A small network was shown many inputs. Here are its activations along a few directions, one row for each input.
In each table, some parts of the input vary, and every possible input appears once, in random order.
Descriptions start from the smaller parts, as in this example, which fits no table here: one of 3 separate values, together with either a single point or one of 11 places around a ring or (one of 4 places along a line, together with one of 5 places around a ring).
Shared parts are said once, and a part with two or three values counts as separate values.
(in the rows, 128 means zero)

Other details of the inputs shift rows strongly along two fixed directions, in all tables alike. That doesn't count.

Rows:
row 1: [146 130 158 126 122 146  88 137 136 131 121 134]
row 2: [124 138 146 149 113 132 104 100 113 141 182 178]
row 3: [104 125 118 147 130 107 157  90  90 145 135 124]
row 4: [137 113 121 102 124 158 117 140 143 123 116 133]
row 5: [155 123 128 111 130 189  76  99 163 104 149 145]
row 6: [140 139 152 135 123 165  70  88 128 115 195 161]
row 7: [178 118  90  98 142 156 131 117 181 108 112  87]
row 8: [ 48 117 138 167 133 103 141  92  47 171 121 183]
row 9: [180 150 111 115 143 141 164 166 200  86 149  69]
row 10: [ 97 126 109 132 153 115 168 137 109 145  89 123]
row 11: [222 146 120  89 142  86  94 131 177  27 103 133]
row 12: [152 121 115 128 139 141 106  93 130 122 153 117]
row 13: [150 122 115 124 134 155  91  80 122 128 148 132]
row 14: [102 114 145 139 114 126 138 136 115 145  77 138]
row 15: [ 91 116 101 120 122 101 173 156 125 149  58 106]
row 16: [134 129 139 152 100 139  90  59  99 138 196 169]
row 17: [120 124 107 108 146 124 176 175 130 125  85  90]
row 18: [152 138 165 144 100 127 108 143 147 126 157 137]
row 19: [113 119  83 111 161 111 216 171 157 130  49  82]
row 20: [ 79 125 172 165 107 101 133 120  76 158 121 158]
row 21: [127 132 117 124 124 106 194 180 141 121 121  93]
row 22: [143 130 146 122 108 144  41 110 127 137 175 161]
row 23: [ 93 126 125 144 145 127 150 118 104 127 122 126]
row 24: [ 97 134 132 149  96  90 142 135 104 152 137 142]
row 25: [139 124 137 114 129 148 100 138 128 122 153 136]
row 26: [179 143 111  96 133 115 135 185 195 112 130  67]
row 27: [ 86 122 146 153 131  92 174 158  97 148  78 113]
row 28: [172 136 126  96 136 140 132 172 172 106 150  93]
row 29: [ 78 124 132 140 112 110 113 116  76 164 108 156]
row 30: [149 133 136 120 137 179  70  98 141 109 162 144]
row 31: [ 83 129 125 149 141  96 176 128  93 152 116 137]
Description of these inputs: either a single point or (one of 5 places along a line, together with one of 6 places along a line).
Q: Change only the place on the line of 6 in row 19. List by row number the other rows that result.
A: row 4, row 5, row 7, row 14, row 15
Q: Change only the place on the line of 5 in row 13. List by row number the other rows that result.
A: row 3, row 7, row 12, row 16

Rows:
row 32: [188 135 101  92 156 150 126 171 207 118 136  69]
row 33: [129 136 153 130 107 119  96 145 129 122 153 148]
row 34: [117 119 116 139 132 151 115  82 118 134 141 131]
row 35: [147 117 101  92 161 159 167 179 178 108  60  78]
row 36: [147 126  80  94 130 104 171 166 161 127  80  73]
row 37: [143 128 122 134 124 125 117  79 125 105 144 146]
row 38: [189 125 106 101 129 144  86 113 183 103 134 101]
row 39: [ 90 112 134 144 102  89 150 125  78 163  93 137]
row 40: [ 79 122 108 133 117  91 147 112  76 155  98 139]
row 41: [101 121 149 134 101 146 112 143 118 157 148 151]
row 42: [ 86 120 120 141 124  82 147 123  89 161  99 142]
row 43: [116 126 146 131 137 131 115 102  99  99 112 180]
row 44: [160 128 147 111 150 192  63 105 149  94 157 161]
row 45: [109 126 153 146 104 147 111 121 117 165 136 148]
row 46: [121 138 156 141 108 110 122 137 114 116 159 164]
row 47: [ 77 120 137 156 128 110 163 121  74 157 117 125]
row 48: [ 98 126 153 137 111 140 110 143 114 150 154 147]
row 49: [121 133 158 146 102 114  98 124 115 144 129 149]
row 50: [159 134 131 118 125 125  80 116 144 124 157 143]
row 51: [148 137 118 118 135 160 111 103 135 113 179 140]
row 52: [198 132 136 100 120 138  75 144 176 109 151 102]
row 53: [ 80 114 114 141 125 117 157 123  95 177 107 138]
row 54: [ 99 139 136 157 126  76 188 153 108 133  87 113]
row 55: [151 121 146 106 143 195  53 108 145 111 141 159]
row 56: [115 128 130 136 135 137 110 110 116 148 155 146]
row 57: [149 136 119 105 129  99 164 208 179 113  98  72]
row 58: [ 83 130 111 142 124  88 160 107  73 138 109 143]
row 59: [181 129 134 107 132 162  93 146 173 120 158  92]
row 60: [127 127 147 138 112 110 103 113 100 132 139 142]
row 61: [ 76 116 109 159 138 120 172  85  83 144 112 131]
row 62: [ 70 118 136 144 154 134 174 111  78 121  93 160]
row 63: [112 122 142 127 135 133  96 108 101 111 101 169]
row 64: [138 125  74  97 143 133 188 171 164 137  88  61]
row 65: [181 142  85  92 160 149 154 162 191  97 137  63]
row 66: [104 127 103 138 158  87 245 183 122 130  72  51]
row 67: [115 132 153 134 117 144 107 143 127 135 165 142]
row 68: [ 86 127 124 152 130  78 158 117  82 147 111 149]
row 69: [119 115 141 134 110 146 110 117 109 159 141 136]
row 70: [170 120 143  97 121 174  40 112 152 104 126 170]
row 71: [186 139 111 107 145 101 168 182 180  92 109  56]
row 72: [141 145 123 133 150 115 213 180 167 112 106  69]
row 73: [189 125  87  96 153 165 130 141 208 105 125  58]
row 74: [143 136 103 109 131 115 126 130 137 117 124 110]
row 75: [ 93 138 151 165 115  84 172 127  91 134 112 147]
row 76: [122 121 141 120 149 171  97 112 123 113 122 153]
row 77: [101 134 157 145 116 136 133 131 106 131 172 163]
row 78: [166 125 146 101 131 169  38 111 148  98 132 166]
row 79: [ 72 132 149 166 123 112 164 128  88 161 112 133]
row 80: [153 143 157 139 125 155 100 128 150 123 168 132]
row 81: [144 134 115 114 132 164  91 107 137 127 168 130]
row 82: [149 142 144 134 120 112 125 150 151 120 122 113]
row 83: [129 134 156 140 116 151  98 127 136 147 149 134]
row 84: [118 108 111 131 118 158 113  85 122 152 129 136]
row 85: [127 133 135 138 124 106 120 105 110 126 151 163]
row 86: [ 94 126 142 157 118  81 170 117  72 132 116 142]
row 87: [107 123 151 133  90 116 101 140 110 149 137 164]
row 88: [132 133 132 134 138 139 122 109 126 130 170 150]
row 89: [ 85 131 113 142 124  88 171 104  74 131 116 149]
row 90: [153 126 105 120 132 120 124 110 151 110 117 105]
row 91: [137 126  84 125 162 121 216 138 159 104  98  65]
row 92: [164 130 150 112 136 163  53 103 137  87 143 176]
row 93: [143 122 110 113 123 106 132 146 148 143 107 117]
row 94: [114 129 130 140 137 134 120 108 112 144 158 150]
row 95: [141 131 137 128 107 112 134 157 151 139 102 112]
row 96: [ 90 124 138 155 131 110 180 120  80 141 130 131]
row 97: [162 141 163 125 104 139  58 133 145 105 189 164]
row 98: [128 111 114 126 106 128 101  85 120 142 117 145]
row 99: [142 126 106 129 134 112 140 103 136 109 115 113]
row 100: [126 127 113 117 127 156  98 108 123 143 153 133]
row 101: [128 138 118 121 147 114 201 203 164 114 114  71]
Q: The inputs of row 41 and row 67 match in every part but one. If row 53 is changed in the same way as row 41 into row 67, which row does it become?
A: row 56
Q: The inputs of row 50 and row 93 match in every part but one. If row 33 is changed in the same way as row 50 into row 93, which row does it become?
A: row 87
Q: What do these inputs look like to the network?
A: one of 2 separate values, together with one of 5 places along a line, together with either a single point or one of 6 places along a line
Q: Change only the choice among 2 separate values in row 59. List by row number the other rows that result.
A: row 52
Q: Change only the place on the line of 5 in row 38. List by row number the other rows that result.
A: row 37, row 90, row 98, row 99
Q: Change only the place on the line of 6 in row 97. List by row number the other rows that result.
A: row 54, row 58, row 68, row 71, row 99
Q: Change only the choice among 2 separate values in row 32. List by row number the other rows that result.
A: row 42

Rows:
row 102: [ 75 115 124 137 136 123 161 113  74 137  93 152]
row 103: [148 142  88 115 160 105 190 162 165 112 123  64]
row 104: [119 134  81 129 151 107 224 155 157 124  89  64]
row 105: [ 93 130 134 159 121 108 166 108  95 141 149 142]
row 106: [117 130 155 139  90 112 109 138 106 146 150 146]
row 107: [ 99 130 141 142 128  90 123 127  90 138 102 157]
row 108: [171 123  88  98 163 153 149 152 186 117 106  60]
row 109: [190 126 146 112 131 200  35  79 153 113 193 151]
row 110: [ 96 119 111 144 135 126 163  86  84 140 129 144]
row 111: [183 139 169 123 103 178  36 120 163 137 225 146]
row 112: [212 130  87  64 162 174 114 175 231  81 119  66]
row 113: [148 138 103 117 165 115 177 172 163 118 106  55]
row 114: [116 132 138 134 118 111  99 114  99 126 134 146]
row 115: [161 131 145 119 103 163  46  95 149 111 162 156]
row 116: [124 138 100 128 135  88 229 190 156 139 118  58]
row 117: [ 83 109 120 133 129 102 140 111  86 150  71 157]
row 118: [167 139 125 107 143 134 155 187 187  92 121  83]
row 119: [ 85 123 130 156 128 132 143 102  98 155 117 134]
row 120: [106 133 139 132 131 129 104 122 102 129 142 157]
row 121: [138 115 124 113 115 149  70  90 121 125 135 153]
row 122: [ 67 124 127 146 125 121 154 119  90 144  97 151]
row 123: [ 88 128 154 152 102  82 149 153  88 161 108 155]
row 124: [113 128 155 155 123 134 123 112 108 141 153 139]
row 125: [186 144 117  90 137 132 160 223 214 104 130  57]
row 126: [187 135 157 111 109 171  17  99 172 108 168 175]
row 127: [173 135 172 127 108 143  49 119 150 109 167 174]
row 128: [ 91 115  97 139 134 129 151  84  92 151 128 144]
row 129: [120 117 132 128 118 130 111  96  96 122 117 150]
row 130: [ 89 114 133 139 130  99 153 113  78 139  73 159]
row 131: [ 95 125 149 152 107  98 142 125  89 132 117 144]
Q: What do these inputs look like to the network?
A: one of 5 places along a line, together with one of 6 places along a line
Q: The inputs of row 131 and row 105 match in every part but the place on the line of 5. If row 129 is changed in the same way as row 131 into row 105, which row does it become?
A: row 110
Q: Change only the place on the line of 5 in row 125. List by row number the other rows that result.
A: row 106, row 111, row 116, row 123
